[172 165 100 145 132 126 144 104 180 100] -> dinis
[102 121  78 114 131  93  94  90 164 117] -> gan
[102 121  78 114 131  93 121  89  81 164] -> naku
[139 125  85 163 127 155 144 105 180 100] -> nufa
[145 132 172 165 100 103  99  93  97 122] -> kal
find: [145 132 172 165 100 103]
kal
find: [145 132 172 165 100 103  99  93  97 122]
kal
where: [94]
gan, 7
where: [90]
gan, 8
find: [172 165 100 145 132 126 144 104]
dinis

[145 123 118 181 142] = Gegid
[191  59  92 103 117] = Lapak
[ 86  74 117 133 192] = suzo
[ 99 187 146  83 182] = rar
[ 86 192 117 133 192] = zigi
[132 131 127 168  81] = mivi
[ 84  73 129 168 139] = riru
[ 87 124  84 153 101] = togov
[ 82 164 191  80  95] = lide
[171  95 148 156 118] = vod
[ 97 163 180  72 184] = masaz
where: [129]
riru, 3
find: [191  59  92]
Lapak
where: [139]
riru, 5
find: [ 74 117 133]
suzo
where: [83]
rar, 4

[132 116 155 119 114 112 118 163 117 119 117 127 118 142 110 138 114 134
 110 108 110 148 110 118 119 117 157 103 104 117 117 114 114 118 126 108
 114 118 110 164 116 109 129 119] : zeto
[142 111 112 117 115 123 127 116 131 117 116 119 142 105 134 124 115 114
 126 121 125 108 116 116 117 117 109 135 144 117 122 116 120 146 108 132
 110 114 126 115 117 143 113 116] : kiko
[105 158  95 150 161 150 126  83 139 148 156 119 130 119 151 116 159 129
 155 151 153 110 159 146 149 150  97 161 136 152 151 145 141 122 140 140
 160 154 142  84 148 135 131 151] : mivon
[110 133 136 118 128 160 116 126 108 115 117 111 120 137 136 108 117 112
 115 139 156 142 154 159 114 115 137 127 122 117  99 143 112 119 138 115
 146 120 118 124 159 119 157 118] : Dip
[ 86 151 169 144 141 127 154 155  87 142 139 149  71 178  78 121 147 152
 106 149 113 177 131 143 137 142 165  76  98 146 112 158 156  76 168 129
 152 154 150 156 142  74 148 144] : Divi
[123 132 136 128 131 143 123 133 117 126 125 113 123 136 124 125 124 126
 122 129 137 137 133 140 124 125 134 124 124 127 104 131 118 126 136 118
 129 127 122 131 141 122 139 127] : vedu
[123 132 136 128 131 143 123 133 117 126 125 113 123 136 124 125 124 126
 122 129 137 137 133 140 124 125 134 124 124 127 104 131 118 126 136 118
 129 127 122 131 141 108 127 113] : Mobon
[142 154 159 115 115 137 127 122 117  99 113 118 118 139 100 145 109 134
 108  99 103 146  97 111 117 116 154  96 106 116 101 104 107 124 126 102
 100 114 105 166 110 110 123 118] : Sute
[179  88  88  98  99 126 108 104 160  99 101 111 189  67 178 125  94  90
 136 110 141  77 118 108 103  99  89 176 171  96 138  98 168 156  76 134
  95  87 110 101 110 187 106  97] : gazi
find: [156  76 168]
Divi
find: [142 154 159 114 115 137 127 122 117  99]
Dip
find: [118 126 108]
zeto

[109 128 123 126 144 115 126 126 169 122 118 127 133 126 126  84 120 128
 117 129 131 104 133 135 125 128 134 128] = lan
[126 130 126 128 124 126 128 128 137 127 125 126 131 128 128 118 128 128
 122 129 129 126 130 129 127 132 128 128] = Posef
[126 130 126 128 124 126 128 128 137 127 125 126 131 128 128 118 128 128
 122 128 131 102 136 137 123 135 139 129] = Tar
[127 123 127 128 139 123 127 127 128 127 126 132 122 128 128 130 124 128
 131 128 128 129 126 129 128 119 129 128] = Zoku
[132 120 127 128 135 120 127 128 122 128 124 132 118 128 129 137 124 128
 131 128 128 122 125 129 129 118 127 128] = Bugup
[132 119 127 128 125 121 128 128 118 128 124 131 117 128 129 137 127 128
 130 129 127 126 124 128 129 118 125 127] = Zaras
[ 97 135 123 126 150 117 128 130 127 128 128 126 124 122 127 127 132 127
 117 128 131 102 136 137 123 135 139 129] = ledo
find: [127 127 128 127 126 132 122 128 128 130 124]
Zoku
find: [132 120 127 128 135 120 127 128 122 128 124 132 118 128 129 137 124 128
 131 128 128 122 125 129 129 118 127 128]
Bugup
find: [118 128 129 137 124 128 131 128]
Bugup

[ 72 111  64 153 116]  moku
[181 155 137 180  98]  rel
[ 72 111  63  64 110]  Bosar
[ 72 111 153  64 110]  dat
find: [ 72 111  64 153 116]
moku
where: [98]
rel, 5
where: [63]
Bosar, 3
find: [111  63  64]
Bosar
find: [111  63  64 110]
Bosar
where: [155]
rel, 2

[112 121 117 103  97 123  98 197 148  95 125] -> lil
[114  97 126  89 137 138 119 158 159 133 138] -> doto
[160 114 135 121  99  86 156 160  98  93 159] -> Sopas
[ 90 122 122  99  86 116 121  93  98 160 128] -> gake
[108 135 123 126  71 152 142 104 115  63 184] -> duse
[160 114 147 121  99  86 140 160  98  93 159] -> Zevu
find: [160 114 147 121  99  86 140 160  98  93 159]
Zevu
find: [117 103  97 123  98 197 148  95 125]
lil
where: [117]
lil, 3
where: [90]
gake, 1
find: [112 121]
lil
find: [121  99  86 156 160  98  93]
Sopas
where: [148]
lil, 9

[130 128 114 119] : Kag
[147 109  97  93] : Bovu
[160  85 146 118] : varo
[100 124  90 126] : meges
[ 78 122 121  84] : pifo
[130 128 101 138] : ragot
[161  79 145  80] : vefi
[130 128 114 131] : didun
[ 96 147 109 100] : pufi
find: [147 109  97  93]
Bovu
where: [85]
varo, 2
find: [147 109 100]
pufi
where: [118]
varo, 4
where: [79]
vefi, 2

[179 150  89 103 142] -> gefif
[179 150  78 115 138] -> Dul
[137 124 104  94 136] -> ganut
[170 102 103 114 142] -> Nokad
[105 138 164  91 150] -> Feneb
[120 101 130 113 139] -> sed
[194 152 102  72 128] -> dev
[149 113 115 127 146] -> lokuv
where: [149]
lokuv, 1
where: [94]
ganut, 4
find: [120 101]
sed
where: [152]
dev, 2
where: [101]
sed, 2
where: [139]
sed, 5

[154  80  90 119  92 107] : fov
[181 114  95 108  96 123] : domet
[140  99  73 121  98  96] : kiz
[180 107  93 108  95 118] : tefas
[133 105  70 123  98  96] : boteg
[ 88  80  69 121  98 143] : dinup
[158  93 123 120  94 134] : sare
[108 153 142 139 114 145] : mim
[ 88 160 112 141 115 112] : Ravez
find: [140  99  73 121  98  96]
kiz
find: [121  98  96]
kiz

[ 79 109  94 110]  lum
[152 160 174 163]  ronem
[ 85 141 118 175]  zaka
[152  93 116  79]  Subi
[134 174 160 163]  zon
find: [152  93 116]
Subi
find: [174 160 163]
zon
where: [109]
lum, 2
find: [109  94]
lum
where: [93]
Subi, 2

[145 129 141 140 134 113 124 121 143] = fip
[130 144  74 140 137 165 141 121 126] = notob
[101 165 108 138 128 109 117 129 137] = geb
[138 132 149 144 124 104 148 117 126] = zaman
[147 116 142 119 141 153 129 123 141] = somo
[134 112 139 120 137 155 141 121 125] = podo
where: [120]
podo, 4
find: [139 120 137 155 141]
podo

[111 122  89 107 114 143 141 117 165 132 119 124 134]  pesuz
[137 120 134 104 168 138 133 143 136 123 119 120 105]  Zumu
[107 115 102 122 130 118 139  92 123 110 132 136 117]  beri
[133 125 123 134 148 117  90 146 106 132 130 123 137]  Kala
[ 83 150 121 118 147 118 129 136 137 128 124 156 148]  lafu
[105 122  89 107 114 143 141 117 165 132 119 124 134]  ruto
find: [107 115 102 122 130]
beri
find: [105 122  89 107 114 143 141 117 165 132 119 124 134]
ruto

[101 108 167 124 148  89 117 145 158 113 109  93 128 100 127 126 159 146
 106 114 145] = nek
[105 151 125 131 151 148 131 129 100 130 101 108 167 146 149  89 117 145
 158 167 160] = Gom
[113 153  86 131 156 145 132 142  90 115 110  97 129 133 107 134 158 172
 139 127 101] = Nur
[128  75 130 141 161 110  98 107  95  81 141 101 123  93 155 123 121 100
  96 146 117] = salal
[131 148 166 133 128 102 115 120 161 166 114 113 129 146 138 106 111 136
  97 162 136] = Kigom
find: [101 108 167 124 148  89 117 145 158 113 109  93 128 100 127 126 159 146
 106 114 145]
nek
where: [125]
Gom, 3
find: [149  89 117 145 158]
Gom
where: [105]
Gom, 1
find: [101 108 167 146 149  89 117 145 158]
Gom
where: [111]
Kigom, 17

[122 131 123  94 159 116 140 132 140 139  91 132 129 109 123 129 146 116
 160 122] = Pofa
[115 139 132 161  92 153 152 127 107 128 149 137 121 119 147 109 122 143
 171 145] = paz
[124 114 124 172 138 141 140 115 129 125 141 123 101 128 100 118 122 120
 145  89] = sina
[141 157 128 105 138 116 128 139 110  99  96  90 126 128 157 134 120 138
 139 122] = Zusep
[146 105 135 116 127 161 131 124 152 142 141 170 132 132 109 134 143 122
 136  97] = sibe
[148 148 128 122 145  95 101 117 122 108 116 118  96 128 109 137  97 143
 114 143] = pizuz
[155 122 133 133 141 141 122 120 155 136 137 170 107 128  86 142 120 128
 126 114] = vafo
[139 139 130  78 138  99 104 129 133 125 104 127 138 128 138 140 128 130
 123 159] = Meput
[124 157 131 133 110  99 104 122  95 111 120 109 110 113 161 109 112 150
 108 138] = velad
[129 101 137 138 138 116 140  94 144 145 141 142 101 104 100 101 133 112
 129 122] = Beras
[136 169 128 105 141 116 137 132 129 134  96 156 104 100 119 137 120 135
 123 147] = bep
find: [139 139 130  78 138  99 104 129 133 125 104 127 138 128 138 140 128 130
 123 159]
Meput
where: [91]
Pofa, 11
where: [153]
paz, 6
find: [140 128]
Meput
find: [155 122 133 133 141 141 122 120 155 136 137 170 107 128  86 142 120 128
 126 114]
vafo
find: [141 157 128 105 138 116 128 139 110  99  96  90 126 128 157 134 120 138
 139 122]
Zusep

[136 128 134 122]  fiv
[136 128 153 149]  tana
[121 140 155 149]  gopu
[123 154 121 119]  feno
where: [155]
gopu, 3
where: [123]
feno, 1
find: [140 155 149]
gopu
find: [153 149]
tana
find: [123 154]
feno
where: [122]
fiv, 4
find: [136 128 134 122]
fiv

[151 122 132 140 141 123 107  96 103 130 119 118 135 122 134 116  92 140
 110 140 110 125 113 144 124] = Zof
[124 124 116 118 132 140 141 123 107  96 103 131 124 151 119 116 114 146
 112 117 122 118 118 134 145] = Roro
[127 146 122 128 112 104 136 138 147 182 148 130 130 118 109 128 173 118
 141 107 142 133 170 102  90] = par
find: [116 118 132 140 141 123 107  96 103 131]
Roro
find: [151 122 132 140 141 123 107  96 103 130 119 118 135 122 134 116  92 140
 110 140 110 125 113 144 124]
Zof
find: [151 119]
Roro
find: [124 124 116 118 132 140 141 123 107]
Roro
find: [113 144]
Zof
where: [127]
par, 1
find: [142 133 170 102  90]
par

[105 136 145 133 114 133  87 120 120 127 127 144 117 123 160 145 137 115
 147 138 123 109 131 144 128 150 140 125 131 117 159 124 127 108 140 124
 119 130  99 107 112 121 156 100 126 128 161]  nemu
[160 143 137 115 147 138 123 109 131 144 128 115 120 106  86 114 149 128
 132 140 139 130 147 125 112 139 118 122 135 120 104 131 139 136  96 116
 126 123 135 169 138 123 156 109 114 143 105]  taka
[144 142 117 111 124 119 136 132 160 130  99 115 120 106  86 114 149 128
 132 140 139 130 147 125 112 139 118 122 135 120 104 131 139 136  87 116
 126 123 135 169 138 145 114 131 134 132 103]  nozo
find: [105 136 145 133 114 133  87 120 120 127 127 144 117 123 160 145 137 115
 147 138 123 109 131 144 128 150 140 125 131 117 159 124 127 108 140 124
 119 130  99 107 112 121 156 100 126 128 161]
nemu
where: [107]
nemu, 40
find: [160 145 137 115 147 138 123 109 131 144 128]
nemu

[143  79 117 112 105] : bivi
[ 94 129 173 145 114] : nuru
[140  77 121 150 149] : Voko
[143  79 117 148 150] : Tomon
find: [140  77 121]
Voko
find: [117 148 150]
Tomon

[137 123 104 132 121 127 159 135 129] = Fike
[133 121 127 159 135 111  78 150 122] = Pami
[125 108 154 127 139 121 101 123 108] = Kurig
where: [101]
Kurig, 7
find: [132 121 127 159 135]
Fike
where: [78]
Pami, 7

[155 140 172  69 190 157]  rezim
[119 164 151 170 149  97]  Big
[154 119 106 181 182 156]  tel
[164 119 170 151 128  92]  Kizi
find: [164 119 170 151 128]
Kizi
where: [172]
rezim, 3
find: [119 164 151 170]
Big
find: [151 170]
Big

[124 120 119 131 129 124 118 127 123 126 128 133 129 127 125 131 135 129]  bev
[136 131 131 126 130 131 131 129 132 130 129 119 129 125 130 114  91 129]  larit
[132 126 129 129 129 130 134 128 129 131 129 125 127 127 128 118  97 128]  sise
[134 134 126 129 130 130 133 128 133 137 131 121 129 124 128 116  74 130]  bapo
[131 141 129 129 128 131 131 126 138 141 105 125 132 128 125 131 134 131]  biv
[130 137 132 129 131 127 128 128 134 141 131 125 132 125 126 138 105 131]  topa
[135 118 126 129 131 128 128 128 126 133 129 123 128 125 127 108  84 128]  kegab
find: [124 120 119 131 129 124 118 127 123 126 128 133 129 127 125 131 135 129]
bev
find: [130 114  91 129]
larit
find: [135 118 126 129 131 128 128 128 126 133 129 123 128 125 127 108  84 128]
kegab
find: [132 126 129 129 129 130 134 128 129 131 129 125 127 127 128 118  97 128]
sise
find: [124 120 119 131 129 124]
bev
find: [128 134 141 131 125 132 125 126 138 105]
topa

[168 156 148 126 164 128 120 127 116] -> bozus
[114 111 137 133 151 117 124 113 119] -> lol
[133 151 120 145 135 150 134 141 135] -> Kuzo
[ 91 149 145 150 120 134 151 141 135] -> derol
[121 169 115 160  92 155 127 124 133] -> Ritab
[ 93 112 138  91 152 191 121 119 119] -> Tunom
where: [92]
Ritab, 5
where: [149]
derol, 2
find: [133 151 117 124 113]
lol
where: [117]
lol, 6
where: [111]
lol, 2
find: [145 150 120 134 151 141 135]
derol
find: [168 156 148 126 164 128 120 127 116]
bozus

[133 144 120 138 143] : nozur
[125  98 138 118 137] : zurir
[133 144 160 125 167] : zopuf
[125  98 136 118 116] : rusum
[115 108 118 104 108] : pumeb
[132 124 141 108 155] : pavar
[118  91 113 107  73] : Kugab
find: [113 107]
Kugab
where: [115]
pumeb, 1

[141 147 134  90 120  90 105 107 147 111 110 138 116  91 120 120  93 168
 101 137 112 113 104 186 150 105 111  78  99 135 148 130 114 101  87 146
 116 107 108 107 119 144 158] : mivu
[138 115 137 133 138 148 125 187 150 142 131 144 160 146  84 124 120 187
 112 173  86 170  72 188 122 127  93 166  89 126 123 179  86 111 110 176
 148 153  96  90  62 128 146] : bisiz
[147 154 134  79 126 107  91 111 116 138  90 147 110 105 137 103 120 187
 117 141 110 115 100 182 157  92 120  90 119 130 147 116 117 109  88 156
 115 134 108 124 126 119 161] : Kig
where: [87]
mivu, 35
find: [147 154 134  79 126 107  91 111 116 138  90 147 110 105 137 103 120 187
 117 141 110 115 100 182 157  92 120  90 119 130 147 116 117 109  88 156
 115 134 108 124 126 119 161]
Kig
find: [173  86]
bisiz
find: [ 90 105 107 147 111 110 138 116  91]
mivu
find: [115 137 133 138]
bisiz

[138 128 118 140 133 122 119 117 138 163] : gizeg
[116  90 114 131 115 165 159 114 114 156] : disap
[122 113 111 154 134 158 163 100 123 150] : sepi
[152  95 115 109 137 149 158 160 137 161] : Res
[115 152 146 161 139 113 127  81 129 121] : Zedor
[151 152 130 110 142 159 114 165 121 153] : bosop
[116 153  95 141 100 107 101 106 146 163] : Kerag
[129  98 150 190 154 164 153 145 137 109] : gon
find: [122 113 111 154 134 158 163 100 123 150]
sepi
where: [118]
gizeg, 3
where: [134]
sepi, 5
find: [165 159 114]
disap

[ 85 145 192  85] = bame
[168 135 123 168] = Pel
[153 165 161 153] = tova
[168 107 123 168] = Lopov
[191 140 117 191] = vive
[111 140 117 191] = zuruk
find: [145 192]
bame
where: [145]
bame, 2

[ 94 184  70 150  69]  Dula
[164 181 158 115 105]  sefip
[139  64 143 192  90]  Kab
[ 94 184  70 150 163]  meze
where: [158]
sefip, 3
find: [164 181 158 115]
sefip
find: [158 115 105]
sefip
where: [143]
Kab, 3

[152 115 124 153] -> dep
[ 93 157 151 166] -> Dudul
[144 109 128 106] -> Sog
[157  93 153 124] -> pero
where: [166]
Dudul, 4
find: [ 93 157]
Dudul
find: [124 153]
dep
find: [115 124]
dep

[ 96 131 108 103 181  60 125 135] : dore
[ 59 150 119  90 151 141 125 172] : seta
[ 93 137 119 107 148 115 125 147] : rasut
[142 103 141 174 125 110 137 147] : kevi
[109 134 119 116 141 111 125 140] : guna
[154 112  89 107 136 145 119 106] : veb
[ 93 137 119 107 136 145 125 159] : liti
[133 158  98 100 113 153 112  89] : Nesas
[118 102 145 116 141  98 139 163] : luvo
[109 128 124 128 141 115 125 148] : lukob
find: [153 112  89]
Nesas
where: [139]
luvo, 7
find: [119  90 151 141 125 172]
seta

[131 144 166 122 126 118 127 144] : lokan
[111 113 114  71 144  78 147 129] : mibon
[102 145  87 119 102 140 160 142] : desu
[144 121 133 129 113 117 115 124] : Gor
[ 90 149 154 156  88 124 110 140] : fudor
[115 133 170 140 132 137 131 137] : Marof
[115 133 170 140 132 128 144 134] : bes
[137 135 121 139 118 115 133 119] : piv
[147 160 128 140 130 113 110 122] : Zad
[140 148 105 155 142 126 139 109] : dob
where: [111]
mibon, 1
where: [87]
desu, 3

